[[-1.64 -3.61 -3.54 -2.25  5.50 -1.35 -0.27]
 [-0.65  1.84 -1.15 -0.31  0.54 -1.64  2.88]
 [-4.09 -2.42 -2.64 -4.44  2.95 -1.61  0.45]] ans = -2.42

[ 4.24  6.54 -1.13  4.01] ans = 6.54

[-3.11  2.94 -0.23 -0.92  6.70] ans = 2.94

[ 3.14  4.73  2.09  0.92 -6.29 -6.16 -5.13] ans = 4.73

[-2.01  1.04  0.03 -0.30 -6.09] ans = 1.04

[ 6.86 -1.89 -2.24  1.64] ans = -1.89

[ 5.09 -3.20 -0.90 -1.72 -6.31] ans = -3.20

[-0.31 -0.53  3.08 -3.43 -1.75 -6.75] ans = -0.53
---
array([[-0.73,  0.22,  1.53, -1.73,  0.38, -0.90],
       [-0.82,  0.28,  1.28, -1.83,  0.35, -1.09]]) | 0.35

array([[ 0.046, -0.057,  0.036, -0.008],
       [ 0.147, -0.162,  0.119, -0.013],
       [ 0.159, -0.174,  0.129, -0.013]]) | 0.119

array([[-1.540, -1.221, -0.658, -0.691, -0.808,  0.947,  0.370],
       [-1.711, -0.207,  0.341, -1.258,  1.377, -1.659,  1.222]]) | -1.659

array([[-22.56,  -1.80,  -8.55,   3.00,  -9.34,  -5.08],
       [ 14.48,  -4.93,   3.17,   4.37,   6.34,  -7.71],
       [ 16.70,  -4.73,  -3.40,   1.43,   9.49,   6.51]]) | 6.34

array([[ 1.1,  0.5,  0.4,  0.6, -0.6,  0.7],
       [ 1.6, -1.5,  0.1,  1.6,  0.5, -0.6]]) | 0.5

array([[ -8.657, -11.877,  20.772,  -6.736],
       [  3.551,  18.060,   2.150,   4.657]]) | 2.150

array([[ 0.22,  0.07, -0.18, -0.22,  0.14],
       [ 0.12,  0.03,  0.06,  0.08, -0.15],
       [ 0.09, -0.03,  0.02,  0.11,  0.07]]) | 0.08

array([[-2.1,  0.6, -1.8, -1.7, -2.1, -1.6],
       [ 1.4, -1.3,  0.4,  1.3,  0.8,  1.6]]) | 0.8

array([[-1.785, -0.629, -1.358,  0.306,  1.161],
       [-1.465, -1.940,  1.273, -0.188, -2.054]]) | -0.188

array([[ 0.102,  0.098, -0.061,  0.063,  0.024, -0.074],
       [ 0.114,  0.203, -0.007, -0.016, -0.087,  0.115],
       [-0.238, -0.091,  0.226, -0.002,  0.205, -0.127]]) | -0.087
---
-5.01 -3.05 -0.25 -1.17  5.97
-5.01 -6.58  2.02 -3.43 -3.52
-5.01 -6.61  1.92 -3.63 -3.35
ans = 2.02, 5.97

 3.65  4.70 -2.53  6.86 -5.08 ans = -2.53, 6.86

-1.78 -5.11 -5.48 -1.01 -5.55 -4.74 -3.41
 1.29  2.73  5.47 -1.35  2.64  5.49  1.09
-0.04  5.74 -5.26  4.55  5.80 -5.25  5.96
ans = -1.35, 5.96

0.52 1.45 1.25 0.28 0.90 0.73 0.56
0.41 0.51 1.01 0.77 1.21 2.16 5.54
2.02 1.86 1.04 0.27 1.53 0.45 1.95
ans = 0.77, 5.54

-0.85 -0.01 -1.97 -4.78  6.89  4.06  2.23 ans = -4.78, 6.89

 3.65  0.00  0.64  0.84  1.40 -6.71 -2.86 ans = 0.84, 3.65

 6.05 -4.75  2.73  1.54  1.76  5.43 -2.27 ans = 1.54, 6.05

-2.61  3.09  5.72 -6.97 -6.50 ans = 5.72, 5.72
---
array([99, 76,  5, 74, 18, 63]): 63
array([2, 2, 2, 8, 4, 7, 2]): 2
array([6844, 2434, 7039, 7755, 3363, 1236]): 1236
array([ 82, 161,  91,  54, 247, 116]): 116
array([7618, 2418, 8137, 9230, 5236, 6928]): 6928
array([-38,   1,  31, -17,  -8]): -8
---
[2 6 2 9 5] ==> 6
[5 1 6 8] ==> 1
[-571  291  619  910] ==> 291
[ 30 -37   7   8 -34  16] ==> -37
[134 176  24 100 223] ==> 176
[2 7 8 6 4 3] ==> 7
[9312 2478 6642 8397 8258] ==> 2478
[ -7 -18  12  -5  40   2 -39] ==> -18
---
[1.3, -1.1, 1.6, 1.8] result: 1.3
[-1.37, 0.75, 1.15, -0.49, -0.80] result: -1.37
[-0.158, -0.064, 0.070, 0.106, 0.030, 0.181] result: -0.158
[0.162, 0.127, 0.146, -0.167, 0.153, -0.149] result: 0.162
[3.31, -127.75, -187.82, 19.84, 146.34] result: 3.31
[-1.0, 0.1, 0.3, -1.4, 0.9] result: -1.0
---
-0.85  2.84  0.10 -5.56
 1.84 -0.25  1.71  0.45
 0.39  1.78  1.48 -1.40
--> 1.48

-3.76  5.01  2.73  2.52  1.46 -3.32  5.63
-5.66 -2.93  6.22 -1.27 -2.06 -2.41 -1.57
-6.12 -3.79  5.89 -4.76  3.41  3.62  5.49
--> 3.62

 1.00 -1.65 -0.60  1.41  1.28
 0.59 -5.57 -3.05  0.32  2.54
 1.88  2.01  0.95 -2.89  2.08
--> -2.89

-2.02  3.08  6.25  3.27 -2.22  6.19
-2.03  3.08  6.22  3.26 -2.23  6.16
-1.14 -2.36 -1.16 -2.03 -0.99 -0.61
--> -0.99

-2.55  3.72  4.12  4.24
-3.81  6.11 -3.73  7.15
-3.29  5.43 -2.94  6.27
--> -2.94

-0.20  3.27 -1.37  3.55  0.89 -5.34
 6.90  0.73 -6.84 -5.82  4.34  5.35
-1.33  5.97  3.69 -4.93  6.60  6.60
--> 6.60

 1.61 -0.29  3.05  4.90
-0.09 -5.49 -4.20 -4.31
 0.59 -3.12 -0.74  0.20
--> -0.74

-3.10  1.43 -0.12  2.76  4.22  0.66 -2.12
-2.70 -0.32 -4.66 -1.81 -0.83  1.99 -5.75
-4.84  1.95 -2.79 -0.87  1.47  4.42  1.39
--> 4.42

 1.53  0.18  0.02  0.30
-1.77 -3.05 -4.33  3.80
-2.81  6.26  0.26 -1.88
--> 0.26
---
 2.09 -0.73 -0.12 -0.23  3.67  4.58
-2.89  2.69  2.58 -0.23 -3.98 -1.73
 0.12  1.21  4.80 -0.23  0.84  5.20
-> 2.69

-0.38 -2.70 -5.73  1.50  0.31
 1.29  0.98  4.00  2.72 -2.52
 5.72  4.55  4.18  5.25 -4.91
-> 0.98

-0.11  4.93 -1.91  1.56  4.59
 4.52 -4.14  4.29 -6.23  3.53
-4.19  2.79  6.15  0.38  1.07
-> -4.14

-0.71 -1.42 -0.24 -0.41
 0.96  5.37 -1.53  4.67
 0.45  0.06 -0.63 -0.25
-> 5.37

 1.04  2.78  2.99 -5.06
-7.24  6.19  0.15 -3.98
-0.74 -1.59 -4.54  6.35
-> 6.19

-6.78 -1.76 -2.05 -6.01
-0.57 -1.75 -1.31  3.16
-5.07 -2.42 -2.68 -4.78
-> -1.75

 1.63 -1.95 -1.97  2.97 -2.85  4.27  2.31
-3.33 -0.14  1.48  0.84 -1.17 -0.92  1.02
 0.22 -5.53  0.52  1.94 -2.08  1.15  5.05
-> -0.14

-4.15 -1.26  4.10 -2.61 -0.29  1.15  0.07
-2.67 -5.51  2.04 -1.12  4.55  2.54  2.15
 2.75  4.54  5.84  1.89  2.87 -2.08  5.80
-> -5.51

-1.48  0.38  3.99 -4.02
-1.67  2.85  6.73 -2.87
-2.24  3.11  4.11 -4.56
-> 2.85

 0.58 -3.35 -2.50  0.54 -6.46 -0.39  1.59
-0.27 -3.26 -0.40 -1.37 -4.30  2.79 -0.58
 0.68 -0.40  0.52  0.50  2.41 -2.17 -0.99
-> -3.26
